Each row below holds a small network's activations on one input, seen along a few directions.
In each table, some parts of the input vary, and every possible input appears once, in random order.
Descriptions start from the smaller parts, as in this example, which fits no table here: one of 3 separate values, together with either a single point or one of 11 places around a ring or (one of 4 places along a line, together with one of 8 places around a ring).
Shared parts are said once, and a part with two or three values counts as separate values.

Other details of the inputs vary at random and push rows far along two fixed directions, the same in every table; ignore that.
These rows show it; all are for the same input, with only those details redrawn:
[ -7  28   4   8  23  22  14   5  11 -15  46  -7]
[ 30   6  10   5 -13 -18 -19   3  41  -4  -1  23]
[-30  -8 -30 -22  14  10  32 -19 -23   7  24 -23]

Rows:
R1: [-11  24  18  24  22  33   6  14  -9 -14  23 -11]
R2: [ -5 -76 -40 -43 -51 -53 -14 -34 -30  43 -87   8]
R3: [-38 -21 -24 -12   9  14  25 -14 -50  11  -2 -25]
R4: [  3 -30 -25 -26 -21 -28   2 -22   5  18 -21   5]
R5: [ -6 -32 -14 -18 -21 -24  -5 -13 -16  22 -50   0]
R6: [ 21   7  25  16 -15 -12 -29  15  18  -9 -21  21]
R7: [-13  27  18  18  23  32   2  15  -9 -15  21 -10]
R8: [-34 -20 -23 -18  13  14  24 -10 -52   9  -2 -25]
R9: [ 36  13   7   6 -16 -18 -22   7  35   0  -1  18]
R10: [ 29   3  25  15 -12 -12 -26  18  16  -9 -20  20]
R11: [ -6  24  18  17  26  32   5  18 -11 -15  23 -11]
R12: [-33 -15 -19 -17  16  13  28  -8 -47  11  -5 -30]
R13: [ 24   3  25  22 -16 -12 -25  14  17  -8 -19  21]
R14: [-12  27  19  24  24  27  10  15  -8 -13  22 -12]
- What is each input in this table made of? => either one of 2 separate values or (one of 3 separate values, together with one of 4 places along a line)
- Which of the alternatives is R9? => one of 2 separate values
- Which other rows does R10 become when the place on the line of 4 takes its other values? List them by row number. => R8, R11, R12

Rows:
R15: [-13  -8 -11   8  -9   9   3  -9 -16   8  -8  -4]
R16: [  0 -18  -3 -16   2   4   0   4 -22   4  -6  -1]
R17: [-21 -15   0  -6  -8  -4   6   0 -18  -2  -6   2]
R18: [  6 -12 -14  -4  -1   4  -3  -1 -22   3  -6 -11]
R19: [ 25  49  16  25  25   0 -11  18  64 -13  50  28]
R20: [  2  -5  -7  -7   1 -10   5   0 -21  -1 -10 -14]
R21: [ -1 -12  -9 -14   4   0   3   1 -21  -5 -13  -1]
R22: [  0  -2  -4  -7  -3  -4  11   7 -17  12 -11 -14]
R23: [-16  -4 -10   6  -7   3   8 -10 -14   4 -13  -5]
R24: [ 66 -27  22  -6 -49 -64 -53  11  41   3 -75  52]
R25: [-15 -11 -11   6  -6  -1   1 -10 -17  -3  -9  -6]
R26: [-25  -9   1  -1   0  -1   7  -3  -7   9 -15  -7]
R27: [  3  -3  -2  -8   0   2   6  -1 -19  16 -10 -11]
R28: [ -4  -7   1 -12  11   3   3  -2 -12  15 -17 -11]
R29: [-15 -13  -1   2  -7  -1   0 -10 -19   6  -3  -6]
R30: [-18  -5  -2   3 -11  -2  11  -2 -14  10  -8  -8]
R31: [  3 -14  -7  -8  -1   2  -2   2 -21   8  -4 -12]
R32: [-15  -6  -1   3  -7   3   6 -10 -16  13  -8  -5]
R33: [-23  -8  -7   2   4   4   4 -10  -7   3 -20  -4]
R34: [-12 -15 -12   7  -8   5  -3 -10 -19   1  -4  -5]
R35: [ 64   2  10   3 -31 -54 -44   9  76  -1  -5  68]
R36: [  0  -9  -5  -8  -3  -8   4   6 -20   4  -7 -15]
R37: [-22 -10   3  -2   4   4   2 -10  -9  12 -14  -4]
R38: [-22 -14  -1  -1   2   8   0  -7  -8  12 -13  -4]
R39: [ 35  86  48  33  21  26 -30  30  94 -41  66  22]
R40: [-16  -8  -5   4  -7  -9   4  -9 -18  -4  -8  -8]
R41: [  0  43  14  24  44  42  37   7  26 -36  94 -21]
R42: [-22  42  19  30  24  31  18  12  -9 -21  36 -13]
R43: [ 47  72  35  48  22   5 -24  35  74 -35  79  36]
R44: [  2  -1 -12  -4   1   2   8  -1 -17   7 -16 -11]
R45: [ -5  -5  -9  -9  12   3   4  -1 -10   6 -22 -11]
R46: [-18 -12  -3   3 -10  -6   4  -3 -17   2  -4  -9]
R47: [ 14  14  10   8  21  10  19  -4  49 -11  36   0]
R48: [-20 -12  -8   3   2  10   0 -10  -9   7 -15  -3]
R49: [  5  -5 -13  -3  -1   8   3   0 -19  11 -11 -10]
R50: [ -2  -9 -10  -8  10   9   0  -1 -12  10 -17  -9]
R51: [-19 -15  -8  -3  -4   1   3  -8 -18  -7 -11   5]
R52: [  3  -7  -6  -7  -2   6   4   2 -18  16  -9 -11]
R53: [-20 -12  -1  -5  -4  -6   6  -6 -19  -7 -10   3]
R54: [-10  34  -5 -18  12  19   8  -4  22 -23  59  -4]
R55: [  6  61  11  10  17  26  -3   9  41 -33  77  -7]
R56: [-10  19  14   0  31  30  12  15 -24 -14  32 -11]
R57: [-18 -17   2  -6  -4   1   1  -8 -20   2  -5   5]
R58: [ -6  -2  -3 -11  11  -5   8   0 -11   6 -21 -12]
R59: [ -4  40  18  16  46  45  39  11  25 -40  92 -10]
R60: [-15 -10  -4   4  -9   7   4  -7 -15  13  -6  -4]
R61: [ -4 -11  -3 -12   9   7   1   2 -11  15 -15 -10]
R62: [ 67  12   6  13 -34 -53 -40   6  80  11  -8  57]
R63: [  2 -15 -10 -12   2   6  -1   2 -22  -1  -9   0]
R64: [-18 -21  -2  -6  -6   5  -1  -5 -19   1  -4   6]
R65: [-15 -17  -5   3  -9   3  -3  -7 -18   5  -2  -6]
R66: [-16 -18  -9  -2  -5   7  -2  -7 -20  -3  -6   6]
R67: [  3 -10  -3  -8   1  -3   0  -1 -22   8  -6 -12]
R68: [ -7  -6  -1 -12   8  -3   7   6 -10  11 -17 -13]
R69: [-24  -5  -1  -1   4  -4   7  -9  -8   3 -19  -6]
R70: [ 63  -9  -4 -20 -68 -62 -50 -15  81  17 -43  44]
R71: [ -3 -12  -1 -17   0  -5   6   9 -20   0  -9  -4]
R72: [  1   2  -6  -7   0  -6  11   1 -18   7 -15 -13]
R73: [  3  -8 -13  -5   1  -2   1  -1 -20  -1 -11 -12]
R74: [ 75  -5  22  14 -38 -43 -26  -1  90   1 -16  44]
- What is each input in this table made of? => one of 4 places along a line, together with either one of 3 separate values or (one of 2 separate values, together with one of 6 places around a ring)
- Changing only the place on the line of 4 turns R51 into R23. The same change can be made to R59. Which row results? => R74
- Changing only the place on the line of 4 turns R28 into R67. The same change can be made to R50. Which row results? => R18
- Which other rows does R73 become when the place on the line of 4 takes its other values? List them by row number. => R21, R44, R45
- Which other rows does R49 become when the choice among 2 separate values takes its other values? List them by row number. => R15
- Start at R69 and move only the place on the ring of 6, one step at a time. The first step leads to R26. Which rows follow, in order? => R37, R38, R48, R33
- Which other rows does R35 become when the choice among 3 separate values takes its other values? List them by row number. => R54, R59

Rows:
R75: [-30   2   0   4  27  35  23   2 -43  -9  20 -29]
R76: [ 16 -37 -28 -29 -26 -41   2 -27  20  25 -30   7]
R77: [-39  10   1   2  25  27  25   5 -42 -10  17 -27]
R78: [ 28  50  31  37   7  15 -17  18  59 -26  53  22]
R79: [-39  13  -3   4  28  30  20   3 -42  -3  17 -25]
R80: [-34   6  -2   0  26  38  19   3 -40  -8  17 -29]
R81: [ 19  49  55  47  28  38 -14  41  19 -40  36  10]
R82: [-34  11  -4   8  26  32  23   4 -42   2  18 -30]
R83: [ 61  50  41  26  -3  -8 -41  29  77 -26  27  41]
R84: [ 78  11  34  19 -37 -43 -51  12  97   1 -25  54]
R85: [ 75  34  35  21 -23 -26 -52  25  86 -17   1  47]
R86: [-27 -20 -14 -11   7   6  12  -5 -40  10 -14 -12]
R87: [-35  10  -6   4  28  36  20   4 -40  -3  16 -26]
R88: [-38  14  -2   3  22  31  23   3 -40  -8  14 -32]
R89: [ -2 -59 -28 -25 -35 -41  -6 -23 -32  35 -71  -1]
R90: [ 26  55  36  32  29  21   1  26  56 -32  59  13]
R91: [-30 -12 -11 -12   1   4  12  -9 -39   7 -18 -18]
R92: [-14 -30 -39 -29 -23 -22  10 -33   0  19  -8  -2]
R93: [ -8 -58 -28 -27 -31 -37   0 -20 -36  32 -65  -1]
R94: [ 62  10  20   4 -26 -38 -41  14  68  -7  -8  44]
R95: [-36   2   1   0  28  34  21   5 -41 -10  20 -24]
R96: [ 18  70  61  61  42  50 -12  51  23 -45  53  12]
R97: [ -5 -52 -45 -50 -29 -43   9 -41   3  36 -41   1]
R98: [ 23  34  22  21  -3  -1 -21   8  56 -20  33  29]
R99: [-35  12  -1   6  21  31  25   3 -42  -4  17 -32]
R100: [ 23 -54 -27 -31 -56 -65 -22 -31  32  27 -50  34]
R101: [ 25 -52 -33 -40 -47 -59 -14 -33  31  35 -60  19]
R102: [-39   9  -2   4  29  27  22   6 -42  -4  19 -24]
R103: [ 46  68  52  55  12  16 -27  32  79 -43  63  35]
R104: [-37  13  -5   5  27  32  20   4 -40  -3  16 -29]
R105: [ 74   9  35  15 -34 -48 -51  14  97  -5 -25  59]
R106: [  7 -50 -50 -50 -35 -43   5 -35  -8  38 -34  -3]
R107: [-35  10   0   4  23  28  28   5 -44 -10  17 -28]
R108: [ 32 -58 -38 -47 -51 -66 -12 -28  14  33 -55  20]
R109: [-37  10  -4   2  29  35  20   3 -42  -4  17 -22]
R110: [-32   8  -5   7  27  37  22   3 -42   1  18 -26]
R111: [-31   4   0   3  25  38  21   2 -41  -4  19 -30]
R112: [-30   6  -5   7  29  33  24   3 -43  -4  18 -26]
R113: [ -4 -50 -22 -23 -34 -35  -2 -20 -31  26 -64  -5]
R114: [-11 -61 -26 -36 -32 -29  -7 -26 -33  29 -66  -1]
R115: [-32   7 -22  -8  19  19  36 -15 -13  -7  52 -18]
R116: [ 85   7  25  12 -39 -50 -54  14  82  -4 -23  53]
- What is each input in this table made of? => one of 6 places around a ring, together with either one of 3 separate values or one of 4 places along a line
- Changing only the place on the ring of 6 turns R105 into R97. The same change can be made to R86. Which row results? => R109
- Changing only the place on the ring of 6 turns R111 into R81. The same change can be made to R84. Which row results? => R90
- Which other rows does R84 become when the choice among 3 separate values takes its other values? List them by row number. => R78, R106
- Which other rows does R102 become when the place on the line of 4 takes its other values? List them by row number. => R77, R86, R95
